[109 130 123 123 154  79 130 124 114 136  82] -> R
[ 79 168  92 197 156 162 127 149  50 111 105] -> N
[157 121  88 156 126 122 106 148 158 129 110] -> J
[ 79  89 134 120  98 144 104  96 114 100 155] -> M
[ 79  98  95  61 149  89 134 120 114 100 104] -> C
[ 79  89 134 120  98 149 104  96 114 100  61] -> L
where: [111]
N, 10
where: [124]
R, 8
present: [168  92 197 156 162]
yes
order: [ 61 100 114  96 104 149  98 120 134  89  79]
L

[118 152 161  90 149 138 124 127 148  81 145 141 128 121 138 152 102 157
 185 127 145 125 125 135 129 124 128 114 125 132 131 137 117 146 102 129
 161 119 137 120 147 101 126 101 123 142 120 121 135 135 112] -> H
[137  85  90 116 143 119 134 120 166 138 102 123 122 178  65 180  64 129
  94 128 123 141 125 131 179 128 107 132 113 171 131 132 124 113 139 124
 122  76 125 107  84 111 120 107 123 157 137  96 133 144 136] -> T
[127 123 155 122 135 106 159 133 147 128 130 162 130 154 120 113 132 165
 116 135 125 124 121  96 131 110 140 134 148  88 135 125 126 115 121 155
  89 132  96 150  93 114 113 130 114 190 110 135 143 145 113] -> P
q: [137  85  90 116 143 119 134 120 166 138 102 123 122 178  65 180  64 129
  94 128 123 141 125 131 179 128 107 132 113 171 131 132 124 113 139 124
 122  76 125 107  84 111 120 107 123 157 137  96 133 144 136]
T
present: [147 133 159 106]
no
next: [138 102 123 122]
[178]
order: [149 129 125 152 128 112 126 125 145 142 129 128 121 161 145 117 119 148
 125 141 132 152 137 138 101 146 135 120 123 120 135 137 124  81 147 121
 102 101 161 127 131 157 114 135 118 102 127  90 185 124 138]
H

[130 124  99 130 124  84 125 123 158 117 146 138 126 116  95  62 139]  Vop
[126 120  97 138 101 111 100 145 170 150 121 139 111 120 107  72 165]  bot
[126 120  97 138 137 111 100 145 170 150 121 139 111 120 107  72 165]  ton
[145 122 168 103 172  92 127 141 104 109  94 146 115 163 126 162  74]  Nosos
[100  99 138 176  95 108 125 170 140 133  75 128 129 152 130 150 137]  Lamil
[100  99 138 176  95 108 125 170 140 133  75 128 129 152 130 150 134]  kar
[ 74 145 146 127 103 122 109 168 162 163 115 104 126 141  94  93 172]  leto
[101 111 100 145 170 150 121 139 111 120 107  74  96  99 113  69 148]  zer
present: [116 104 126]
no
order: [ 74  93  94 103 104 109 115 122 126 127 141 145 146 162 163 168 172]
leto
next: [146 138 126 116  95  62]
[139]
size: [126 120  97 138 137 111 100 145 170 150 121 139 111 120 107  72 165]
17
size: [130 124  99 130 124  84 125 123 158 117 146 138 126 116  95  62 139]
17
next: [127 141 104 109  94 146 115 163 126]
[162]
next: [101 111 100 145 170 150 121 139 111 120 107  72]
[165]

[110 141 168  93 154 151 145 174 102 154 146 144 156 140 154 129 120  93
 150 110 109 134 124 139  97 143 101  95 129] -> muga
[150 122 126 104 103 128 166 142 127 134 151  96  96 149 134 149 158 118
 124 130 144 138 152 134 138  88 144 127 125] -> Demes
[157 119 128  79 100 111 166 130 131 117 135 126 102 148 117 118 156 119
 116 139 148 145 164 122 138  85 142 131 144] -> daluz
[138 117 132  97 107 117 175 143 140 133 136 114 101 140 133 126 143 115
 131 128 150 151 151 134 146  70 149 121 131] -> gupo
size: [110 141 168  93 154 151 145 174 102 154 146 144 156 140 154 129]
16
present: [ 70 146 134 151]
no
q: [138 117 132  97 107 117 175 143 140 133 136 114 101 140 133 126 143 115
 131 128 150 151 151 134 146  70 149 121 131]
gupo
present: [138  85]
yes
size: [138 117 132  97 107 117 175 143 140 133 136 114 101 140 133 126 143 115
 131 128 150 151 151 134 146  70 149 121 131]
29

[ 85 116 120 117 142 149 107 143 107  91 102 108 118 151 105 144 162 117
 145]  bure
[ 94 123 176 121 119 142  78 100 133 122 179  92 126  97  99  99 141  89
 127]  bag
[111 115 184 139 143 142  80  99 125 134 178 111 130 116  77 106 141 100
 132]  norul
[120 134 185 135 134 145 101 111 120 134 182  92  88  97  99 141  99 115
 121]  Dugo
[ 81 114 138 107 139 153  95 121  93  64 121 127 139 130  96 147 158 116
 150]  Momu
order: [150 116 158 147  96 130 139 127 121  64  93 121  95 153 139 107 138 114
  81]
Momu
next: [ 99  99 141]
[89]
present: [139 127 121  64]
no
present: [141  78]
no
present: [118 108]
no

[129 170 143 165 118 153 109] = roguk
[166 127 160 127 154 123  86] = peg
[151 164 135 128 152 124  80] = Lun
[136 131  93  65 157 154 114] = tolot
[138 102 191 116 141  70 152] = Bosi
[128 152 123 104 138 157 112] = gakap
[153  80 161  66 171  65 173] = Nepif
[137 129 170 143 165 121 139] = fatas
where: [135]
Lun, 3
size: [129 170 143]
3
next: [129 170 143 165 121]
[139]
next: [128 152 124]
[80]
where: [137]
fatas, 1

[112 171 100 165 147]  sed
[163 181 147 154 139]  nur
[147 157  77 101 155]  zubof
[177 141 131  79 147]  Ret
[ 86 153 105  92 144]  bup
[112 131 162 186 101]  ruk
[105  92 154 144  86]  notef
[134 181 116 154 155]  bof
[105  92 162 154  86]  mipu
[155 141 100  79 162]  ran
[126  82 139  90 109]  Fites
size: [112 131 162]
3
next: [141 131  79]
[147]
order: [ 86  92 105 144 154]
notef
size: [105  92 162 154]
4
next: [147 154]
[139]

[ 90 198 128 129 111 125]  fivaf
[150  46 126  96 138 116]  Rifid
[154 125 101 112 139 142]  Nof
[198  90 124 129 111 128]  Vekis
size: [150  46 126  96 138 116]
6
present: [ 90 198]
yes
order: [116 138  96 126  46 150]
Rifid
next: [154 125 101 112]
[139]
present: [ 90 198 127]
no
order: [124 111  90 198 128 129]
Vekis
present: [128 198  90]
no

[123 118 140 139 155 148 108 130 118 138 127 169 138 155 115 132 129 104
 126 178 120 160 144 132  97 127 156 137 104  98  97 154  85 121 110 103
 175 107 114 109 138 135 122  90] = let
[103 120 132 104 127 123 175 178 156 126  98  97  97 104 144 109 122 117
 130 139 138 148 107  90 138 160 169 154 135 127 121 108 140 118 137 114
 115 155  85 103 138 129 132 155] = Mipez
[130 144 124 127 155 110  94 115 155 131  91 167  90 140 138 130 122 144
 144 147 139 113 129  95 117 183 107 104 122 192 142 138 129 150 178 135
  93 171 136 101 110 109 136 160] = Dalur
[110 120 132 104 127 123 175 178 156 126  98  97  97 104 144 109 122 117
 130 139 138 148 107  90 138 160 169 154 135 127 121 108 140 134 137 114
 115 155  85 103 138 129 132 155] = pul
[127  98 109 135 128 101 100 102 159 179 124 154 111 150 145 119 104 170
 137 120 137 109 120  80 126 179 123 116 155 171 132 123 141 126 197 158
  86 163 100 106 143 132 155 155] = Vom
[110 120 132 104 127 123 175 178 156 126  98  97 109 104 144 109 122 117
 130 139 138 148 107  90 138 160 169 154 135 127 121 108 140 118 137 114
 115 155  85 103 138 129 132 155] = Nume
order: [ 85  90  97  97  98 103 104 104 107 108 109 110 114 115 117 120 121 122
 123 126 127 127 129 130 132 132 134 135 137 138 138 138 139 140 144 148
 154 155 155 156 160 169 175 178]
pul
q: [123 118 140 139 155 148 108 130 118 138 127 169 138 155 115 132 129 104
 126 178 120 160 144 132  97 127 156 137 104  98  97 154  85 121 110 103
 175 107 114 109 138 135 122  90]
let

[ 92 171 102  83 156  74 118 116 126  68 140 187 132 159  80 127 138 118
 138 134 127 111 145 120  72 120 155 128] -> tadus
[103 167  95  75 160  79 118 124 128  61 140 182 137 150  96 124 144 119
 149 145 130 103 131 136  83 120 143 121] -> bel
[104 159 104  77 159  62 120 130 133  69 148 180 128 152  81 133 150 122
 141 132 137 105 126 115  71 129 149 112] -> sipi
[ 96 167  99  81 163  65 119  93 127  66 150 184 133 149  94 130 154 126
 139 135 148  99 140 118  78 114 151 125] -> zituz
[ 98 171  97  79 175  70 118 121 144  61 141 182 121 148  96 139 140 114
 151 126 146 106 134 117  75 119 160 111] -> fuso
[ 91 160 104  89 166  77 111 115 132  57 129 181 137 160  94 123 151 116
 137 137 130 107 146 133  69 128 149 129] -> vas
where: [92]
tadus, 1
present: [133  81 152]
no
present: [150 122 141]
yes
order: [ 81 163  65 119  93 127  66 150 184 133 149  94 130 154 126 139 135 148
  99 140 118  78 114 151 125  96 167  99]
zituz
next: [119 149 145 130 103 131 136  83]
[120]
size: [104 159 104  77 159  62 120 130 133  69 148 180 128 152  81 133 150 122
 141 132 137 105 126 115  71 129 149 112]
28

[ 85 198  79 126 108 109] : kefi
[ 78 152 167 128 181 116] : Pago
[180 128 116 196  55 139] : Duteb
[151  78 181 128 116 167] : Zepu
next: [180 128]
[116]
next: [181 128 116]
[167]
order: [109 126  85  79 198 108]
kefi
order: [128 116 167 151  78 181]
Zepu
size: [180 128 116]
3
size: [ 85 198  79]
3
present: [ 78 181 128 116 167]
yes

[115 116 138 105 135 119 101 129 112 135 178 134 118 125 119 105  86 153
 118 139 122  93 150  62 118 148 104 111  90] = Rin
[133 135 131 134 128 125 123 128 127 124 125 130 128 131 132 128 132 128
 134 130 133 129 122 128 133 127 127 130 135] = Mam
[115 116 138 105 135 119 101 129 112 135 178 134 118 125 119 105  90 149
 119 138 123  97 147  70 119 146 106 112  95] = Gomed
[115 120 138 105 135 119 101 129 112 135 178 134 118 125 119 105  86 134
 118 139 122  93 150  62 118 148 104 111  90] = Kinat
present: [134 128 125 123 128]
yes
size: [115 116 138 105 135]
5

